Each row below holds a small network's activations on one record, seen along a few directions.
Records have a field called ZEZO. Each example row is followed by its value.
Other fields move the rows too, some of them a lot.
In the rows, 500 means zero.
Strong random noise was added to every row along 2 fixed directions; ignore it. To show where, here is one row again and again, with new noise each time:
[637 544 459 358 383 494 705 571 427 476 467 475 455 562 487 716 420]
[622 557 452 389 401 520 657 534 409 483 420 454 465 583 479 667 423]
[469 319 609 507 583 348 550 571 597 520 874 643 483 435 624 575 563]
[521 556 461 555 524 594 417 380 373 525 318 405 518 637 479 430 467]

[628 348 566 476 272 540 485 347 442 688 250 302 699 877 742 473 452] -> lif
[327 427 554 712 686 523 187 334 522 560 506 485 589 538 562 181 589] -> nuziv
[477 452 539 661 735 519 400 422 396 504 693 595 373 449 467 495 549] -> sufu
[522 199 672 572 485 393 458 430 568 652 712 532 599 631 759 494 568] -> sufu
[384 526 490 341 396 354 603 718 771 404 624 576 578 297 487 482 527] -> gurof
[687 607 417 377 393 570 696 519 322 473 347 425 416 617 437 733 388] -> lorok
[630 527 468 283 329 429 782 667 521 447 557 521 463 477 494 771 424] -> pas
[251 412 574 720 767 452 202 422 625 505 704 604 538 365 525 188 640] -> fugu
[737 342 580 318 294 394 834 633 493 564 686 546 447 582 648 894 443] -> nuziv
[466 654 416 434 445 533 528 565 538 420 355 470 498 416 380 466 471] -> rugef
[526 742 355 333 325 571 620 590 503 403 191 397 522 480 346 528 408] -> dezi
[540 605 440 522 565 573 514 481 379 451 433 493 398 490 392 546 468] -> lorok
[475 668 401 417 413 555 518 541 517 432 279 427 537 481 395 450 453] -> nipu
[538 748 345 440 429 646 518 475 372 421 133 369 470 529 314 487 409] -> fugu
[325 147 731 842 747 438 115 276 594 691 782 578 615 570 761 171 684] -> lif
[484 451 521 388 427 394 610 622 619 469 632 555 540 439 550 570 504] -> ruge
[452 706 382 414 399 568 497 542 534 417 214 406 553 467 370 403 450] -> nipu
[464 579 456 378 416 448 600 644 619 418 512 530 513 367 432 537 488] -> gurof
[709 432 535 480 426 533 652 473 351 566 510 490 402 615 542 749 448] -> sufu
[407 594 453 444 461 490 483 568 605 443 428 489 553 415 446 402 503] -> nipu
[446 477 513 354 435 350 648 710 701 427 729 611 516 319 507 588 521] -> gurof
[473 610 440 654 651 652 311 334 334 500 321 437 453 554 390 359 497] -> duto
[548 485 513 487 589 456 607 580 470 459 737 623 358 382 459 673 508] -> duto
[324 602 455 661 599 617 192 341 503 508 237 398 611 539 440 127 540] -> lif
[382 688 392 389 361 518 475 573 645 414 220 400 630 433 401 324 476] -> bipim
[434 707 398 420 485 516 564 646 580 357 436 541 430 275 298 499 485] -> rugef
[493 517 495 347 446 374 706 719 643 408 719 625 444 306 465 665 500] -> dezi
[489 580 458 491 533 523 509 525 475 453 478 508 451 453 426 508 487] -> nuziv
[330 550 480 565 527 528 295 428 592 507 345 429 647 520 503 202 540] -> dezi
[371 584 468 609 655 539 352 473 516 442 501 541 458 370 388 343 547] -> fugu
[361 574 458 459 459 472 433 548 648 448 406 468 608 419 465 326 522] -> bipim
[611 361 578 399 349 415 670 583 561 566 624 524 520 550 634 683 487] -> rugef
[587 667 384 350 367 557 651 575 434 420 300 433 473 510 379 626 404] -> ruge
[531 426 544 632 696 519 434 409 363 529 682 572 385 514 507 551 527] -> pas
[406 389 565 490 552 372 497 580 644 484 753 607 538 402 576 473 560] -> ruge
[510 189 681 625 587 395 430 422 539 642 818 590 535 576 737 511 591] -> duto
[439 282 628 554 424 419 380 428 653 639 541 459 693 616 729 341 568] -> bipim
[521 371 586 744 658 592 281 271 357 630 507 482 482 641 577 394 550] -> pas
[545 550 474 570 623 566 485 447 350 482 514 516 379 512 430 553 486] -> lorok

Here are new rows. What is ZEZO for each?
[658 646 398 254 311 491 814 677 463 401 432 488 421 463 396 800 387] -> pas
[565 668 394 237 250 472 759 696 586 399 340 453 523 439 410 654 406] -> dezi
[609 472 504 653 441 705 292 180 268 678 73 256 614 885 596 347 455] -> duto
[702 587 437 255 341 453 881 714 447 413 576 551 346 433 422 909 395] -> nuziv
[405 605 452 333 404 395 635 739 732 369 578 584 512 251 409 522 508] -> nipu
[614 702 370 446 424 657 556 443 300 466 167 363 452 614 357 567 393] -> sufu
[397 575 453 444 394 502 430 504 619 484 293 404 664 529 502 308 493] -> dezi
[416 439 539 571 598 466 398 469 545 514 611 543 530 473 541 399 554] -> duto
[563 601 428 394 438 513 635 574 454 430 440 487 445 470 408 624 441] -> sufu
[629 459 508 323 371 411 760 636 506 484 622 532 465 525 559 761 446] -> lorok
[477 622 419 346 361 477 598 615 595 422 369 452 553 440 433 506 456] -> bipim
[395 599 444 374 375 443 535 627 694 424 411 477 604 381 452 407 499] -> bipim
[365 561 463 455 438 476 421 528 647 471 378 442 643 467 495 308 518] -> bipim
